A small network was shown many inputs. Here are its activations along a few directions, one row for each input.
In each table, some parts of the input vary, and every possible input appears once, in random order.
A made-up example of a description, with smaller parts first: one of 4 places along a line, together with either a single point or one of 9 places along a line or (one of 3 separate values, together with one of 8 places around a ring).
Shared parts are said once, and a part with two or three values counts as separate values.

Other details of the inputs vary at random and push rows far along two fixed directions, the same in every table; ignore that.

A family of inputs:
x1: [ 42   7   4 -21   4   9 -53 -11  18 -18  14 -19 -12]
x2: [ 20   4  -5 -14   3   7 -45  -4  -7 -16  -2 -20  -2]
x3: [-24   6  19   4  25  -3   8   4   3  -3 -13   1   1]
x4: [  6  -4  -8   5 -12 -12  17  -9   2  15  14   8   6]
x5: [ -7 -17  -6   7 -10 -16  12 -12   6  17  17  -2   2]
x6: [ -5  19 -10 -37  -4  13 -54 -13  -6  -6  -6 -27  -2]
x7: [ -4 -18  -7  37   0   0  20  -5   6   1  19   1  -1]
x8: [-19 -16 -14  -3 -14 -15  10   6 -29   1  -3  -7  20]
x9: [  6  28   7 -44  43  30 -61 -12   8 -32  -8  -5 -12]
x10: [ 11  -2  -2  19  12  17 -34 -21  22 -12  21 -15 -11]
x11: [-45 -23  16 -29 -33 -29   8   6 -39  -1 -20  10  14]
x12: [ 10  -8 -12  29 -10   1   8  15   5   5  -3   1  -7]
x13: [ -5 -18  -6  25  -6  -8  25  -4   8   5  25   1  -1]
x14: [-11 -10 -12 -22 -35 -22  27  25 -37  15 -28  -8  24]
x15: [ -1   1 -11  91   0  30  41 -13  56  14  29  18 -30]
x16: [ 16  12  -5 -31   8   0 -50 -25   9  -7  22 -18 -13]
x17: [ 16   0  -4  61  -6  17  44  -6  28  23  16  17 -20]
x18: [ -3   5 -13   9 -17   6  21   0   0   7   1   0   0]
x19: [ 13 -14  -3  20  -9 -14  22   0  13  14  20   6  -7]
x20: [ -5 -11 -11 -34 -28 -35  24   2 -31  19  -9   1  30]
x21: [ 39   2   1   4   4   4 -29 -11  31   0  20  -6 -23]
x22: [-8  0 18 25 19  2 32 24 12  0 -5 18  0]
x23: [-31   5  12 -34  14 -14   8  16 -27  -8 -20   1  22]
x24: [ 40  18  -4   5   3  15 -25 -19  28   3  12   2 -18]
x25: [ 19   2  -2 -17   6   8 -43 -13  -2 -17  10 -21  -2]
x26: [ 15   7   1 -20   9  12 -55 -26  19 -16  23 -23  -9]
x27: [-19 -11   4  -4  15  -1  36  18 -15  -2 -20  19  12]
x28: [-14 -18 -10  23  -5  -2   6  -3  -4   3   5  -5   8]
x29: [-25  -1 -10 -49 -29 -20  13 -11 -49  20 -23 -15  33]
x30: [-23   0  15 -15  12 -12  23  23 -19  -4 -19   8  19]
x31: [ 19  27  -5 -44   7   4 -63 -33   4  -9  17 -17  -7]
x32: [-13  -8  15   5  15  -4  37  26  -5   4 -15  16  14]
x33: [  9  -6 -13  89   8  26  20   3  45   7  29  15 -34]
x34: [ 21  27  25 -24  34  17 -46   9  15 -23 -14  -3  -8]
x35: [  6  -6 -11  66  -9  16  33  11  30  16  14  14 -23]
x36: [ -2 -23  -7  14 -16 -23  38   2  -4  20  16   7   4]
x37: [-22  -4 -15 -41 -32 -20  11  15 -47  10 -24 -14  27]
x38: [  5  14  22 -36  -4  11 -69 -11  -3 -31  -2  -1 -24]
x39: [-31  -2  15  20  19 -13  42  16  -7   1 -12  13   5]
x40: [ 29  22  -6 -30   0   8 -39 -22   8  -1   6  -9  -8]
x41: [  3   2 -12  27 -17   6  33   5  10  10   3   5  -6]
x42: [ -8   1  22 -10  12 -16  24  27 -16   0 -28   5  11]
x43: [ 22 -23   0  69   0   7  32   8  31   5  21  10 -14]
x44: [-16  -3  19  43  23  -3  46  18  13   3  -5  19  -8]
x45: [ 24  18  -9  -9   7  18 -61  -7  11 -18   0 -18 -17]
x46: [ -7   7  17  -3  -2  10 -42 -11   9 -24   8   9 -28]
x47: [ -9 -18 -11  -3 -14 -14  11   9 -31   2  -8  -8  19]
x48: [ 32  22   0 -27  -6  14 -31 -13  -1   2  -7 -14  -5]
x49: [ -9  -2 -13 -54 -29 -29  15  -5 -47  17 -16  -4  35]
x50: [  2  16 -15 -16   7  12 -53 -11  -1 -14   4 -19 -10]
x51: [  8  18  -9 -27   0   6 -36 -33   5   3   7 -10   0]
x52: [ 16  23  -4 -41   6   6 -66 -36  11  -6  14 -18  -3]
x53: [-27  -6  12 -47   5 -18  21  26 -44   1 -30   3  37]
x54: [-11 -21  19  48 -19  -5  32  15  12  -1   4  34 -23]
x55: [ 11 -15  -3   8  -6  -4   2   3  -5  -4   6  -9   6]
x56: [ -5 -11   8   1  12  -2  37  25  -7  -1 -26  22  10]
x57: [ 16 -13  -4  40 -14 -14  43   1  18  23  15  20  -3]
x58: [ -9   7 -16  19 -11   9  21  -7   7   5   8   1  -6]
x59: [-23  -8  11  41  27   7  48  17  14   5   4  26   0]
x60: [ -2  -2 -10  69  -2  16  51 -13  25  25  23  19 -20]
x61: [-43  -3  13 -46   4 -24  15  18 -38  -1 -31  -3  37]
x62: [ 14  22  -5 -39  -6  11 -31 -19 -15   2  -4 -17   2]
x63: [ 20 -19  -7  81   2  11  31  10  33   5  17  15 -18]
x64: [-15 -12  15 -30   2 -20  33  34 -33   4 -37   9  33]
x65: [-21 -11   4 -38   5 -16  32  25 -36  -3 -37  12  29]
x66: [-22 -20  18 -44 -42 -37  10  23 -51  -5 -34  10  19]
x67: [-38  -9   3 -52   7 -15  15  11 -41  -3 -36   3  36]
x68: [ 46   9   5  31  20  30 -45 -20  56 -17  38  -8 -37]
x69: [ 12  24  23  -4  37  12 -28   5  19 -19  -9  -4 -19]
x70: [-12  -2 -16 -14 -18 -18  25 -13 -19  18   1   4  17]
x71: [  3  19 -12 -27   9  18 -75 -19   4 -17   0 -27  -8]
x72: [-32 -10  13   5  18  -3  32  14  -4   7 -12  13  19]
x73: [ 17  22 -10  52  18  42 -28 -15  51  -5  31  -2 -45]
x74: [  4 -18  -3   7 -12 -10  17   1  -1   3  18  -3   5]
x75: [ 35  31  -5 -21  -2  26 -47 -11  17 -13  -3 -18 -15]
Description of these inputs: one of 5 places along a line, together with either a single point or one of 4 places along a line or one of 10 places around a ring.
Question: The inputs of x13 and x68 match in every part but the place on the line of 5. If x39 is changed in the same way as x13 into x68, which row does it become?
Answer: x69
Question: The inputs of x72 and x59 match in every part but the place on the line of 5. If x67 is changed in the same way as x72 into x59, which row does it become?
Answer: x9
Question: Which other rows does x5 become when the place on the ring of 10 takes its other values? List them by row number.
Answer: x6, x10, x15, x26, x28, x29, x51, x52, x71
Question: Which other rows does x53 become when the place on the line of 4 takes its other values? List them by row number.
Answer: x27, x30, x44
Question: Which other rows does x29 become when the place on the line of 5 takes its other values? List them by row number.
Answer: x17, x48, x60, x62

A family of inputs:
x76: [  9  -8  12  69   6  20   9  -4  49  -6  36  30 -42]
x77: [ 43  17 -23 -41 -12  19 -78 -15  -3 -16   3 -37  -6]
x78: [-14  -3  24 -41  19 -15 -34  15 -22 -27 -20  -2  10]
x79: [ 38   5  -7  50   1   6  19 -23  42  16  42  -2 -23]
x80: [ -9 -14 -14 -13 -42 -20  34  20 -31  16 -22 -10  22]
x81: [  25   42   -6  -25   23   46 -104  -49   38  -22   21  -33  -31]
x82: [ -2  16   9  91  62  47   4  -5  68 -14  30  21 -46]
x83: [-37  -8  -8  36   9   1  52   8  -6   8   2  24   4]
x84: [ 14  25 -23 -36   1  16 -80 -36  -1  -8  21 -38  -3]
x85: [ 23   3  -7  48   2   0  33 -13  38  20  24  23 -18]
x86: [  3 -38 -11  42 -28 -10  25  -7  10   9  30   8  -7]
x87: [-13 -17  12   2  24 -13  54  25   1   6 -15  21  22]
x88: [ 27  34  12 -48  14  10 -43 -16  13  -7   6 -12 -12]
x89: [-26  -8  10 -13  -2 -18  37  50 -29   4 -38  -2  24]
x90: [-24 -24  24 -11 -10 -21  12  12 -18   0 -21   6  16]
x91: [-22 -29   2 -11 -38 -41  23   9 -31  16  -6  -2  18]
x92: [ -1   5  11 -55   9 -16   4   5 -35  -1 -21   0  30]
x93: [ -5  -1 -10 -41 -27 -16   8  13 -56  -3 -38  -1  28]
x94: [  4  13   6 -41   0   5 -27  16 -28 -12 -33 -11  11]
x95: [-34 -10 -11  36  -9   1  51  -3   1  19   1  21   2]
Question: What do these inputs look like to the network?
Answer: one of 4 separate values, together with one of 5 places along a line
Question: The inputs of x81 and x82 match in every part but the place on the line of 5. If x80 is changed in the same way as x81 into x82, which row does it become?
Answer: x89
Question: Which other rows does x91 become when the place on the line of 5 takes its other values? List them by row number.
Answer: x76, x78, x86, x90

A family of inputs:
x96: [  3  10  15  20  31  21  15   7  21  -7  -5  20 -10]
x97: [ -1 -11  -7 -30 -22 -18  20   6 -32   8 -15   1  22]
x98: [ -9  -1   1  33   9  15  -2   1  16  -6   8   6 -16]
x99: [-4 -3 -2 18 10  4  0 -8 12  0 13 -1 -3]
x100: [ -5   6 -13  20  -1  11   1  -9  10   5   9  -5  -7]
x101: [ 20  -5   1  27   6   4   4   2  22   1  14   3 -10]
x102: [-10   1   8  28   9   6   0  -4  21  -3  12  11 -18]
x103: [ -4  -3  -1  26  10  16   3  -8  18  -2  13  13 -14]
x104: [ -4 -19   1 -13 -14 -25  24  17 -23   5 -10  -1  21]
x105: [ -5  -6   3  29  17   7   1  -2  19  -7  16   6 -12]
x106: [  1 -13  -9 -14 -18 -24  26   8 -23  15  -5  -6  23]
x107: [  2   1  -9  28  10   8   5 -15  20   6  21  -2  -8]
x108: [-26  -9 -12  -8 -18 -13  21   4 -27  11 -12  -7  20]
x109: [ -5   6   0  27   4   8   3 -13  21   7  16   4 -15]
x110: [ 22   2  -8  22  -2  12   8  -6  20   6  15  10 -12]
x111: [ 22  -3  -1  27   4   5   6  -2  21   4  16   1 -10]
x112: [ 39  32   7 -42  16  27 -93 -14  13 -32  -3 -28 -21]
x113: [-10   0  -2  22   4  12  -3  -1   9  -3   5   1  -9]
x114: [-10   2   6  17   4   3  -2  -6  14   0   9   6 -11]
x115: [14  4  7  2 -5 -2 -6 -1  7  2  2  1 -8]
x116: [-28  -8   0 -13 -16 -21  22   2 -23  11  -9   1  17]
x117: [ -5 -12  -5  -9 -23 -17  23  16 -26   7 -18  -3  18]
x118: [ -3   0  -8  13   4  12   3 -13  12   3  11   6  -7]
x119: [ 10  -1  12  15  -1  -2   1   6  14  -4   3   9 -13]
x120: [ 11  -3   4  20  -1   7  -1  12  11  -7   0   4 -11]
x121: [ 14  -6   5  13   2   7   3   4  11  -8   3  13 -12]
x122: [ -2 -15  -4 -16 -20 -17  26   9 -26   8 -14   7  18]
x123: [-23  -1   8 -13   8 -10  31  28 -25   3 -33   5  21]
x124: [ -2   3 -12  13   2  12   5 -15  11   6  14   4  -7]
x125: [16  2 -5 20 -6  7  2  3 11  3  3 -2 -8]
x126: [-28 -17  -2 -15  -9 -13  22   7 -27   2 -11   9  17]
x127: [  3  21  -2 -29   9  17 -58 -15  -2 -16  -2 -22  -6]
x128: [-10 -18  -2 -38 -24 -25  23  15 -41   4 -23   4  28]
x129: [ -4  -5   0  29  15   7   1  -5  20  -3  16   4 -11]
x130: [-25  -4  -7 -14 -19 -21  25  -4 -23  16  -5  -3  18]
x131: [ 39  25  12 -53  24  18 -96 -13  11 -34   2 -27 -15]
x132: [-6 13 22 10 23  6 16 12 12 -3 -9 12 -5]
x133: [ -2   1  -6   6   8   4  -8 -12   9   1  12  -7  -1]
x134: [ 23  28   1 -77  -7  -5 -68 -15 -20  -9 -11 -30   7]
x135: [-20  -6   9 -18  15 -18  32  26 -21   4 -25   6  25]
x136: [ -6  -2  -4  14   5  12   2 -10  10   1   9   9  -7]
x137: [17  5 -9 19 -7  7  2  1 11  6  7 -3 -7]
x138: [ -8 -12   7 -14 -21 -25  24  14 -23   8 -13   4  14]
x139: [  11   20    3 -100  -16  -20  -62   -8  -43  -10  -26  -32   22]
Question: The inputs of x114 and x129 match in every part but one. If x119 is changed in the same way as x114 into x129, which row does it become?
Answer: x131
Question: The inputs of x133 and x109 match in every part but one. If x111 is changed in the same way as x133 into x109, which row does it become?
Answer: x139
Question: What do these inputs look like to the network?
Answer: one of 4 separate values, together with either a single point or (one of 2 separate values, together with one of 5 places along a line)
Question: Which other rows does x107 become when the choice among 4 separate values takes its other values? List them by row number.
Answer: x100, x124, x130
Question: Which other rows does x113 become when the place on the line of 5 takes its other values? List them by row number.
Answer: x98, x100, x108, x127
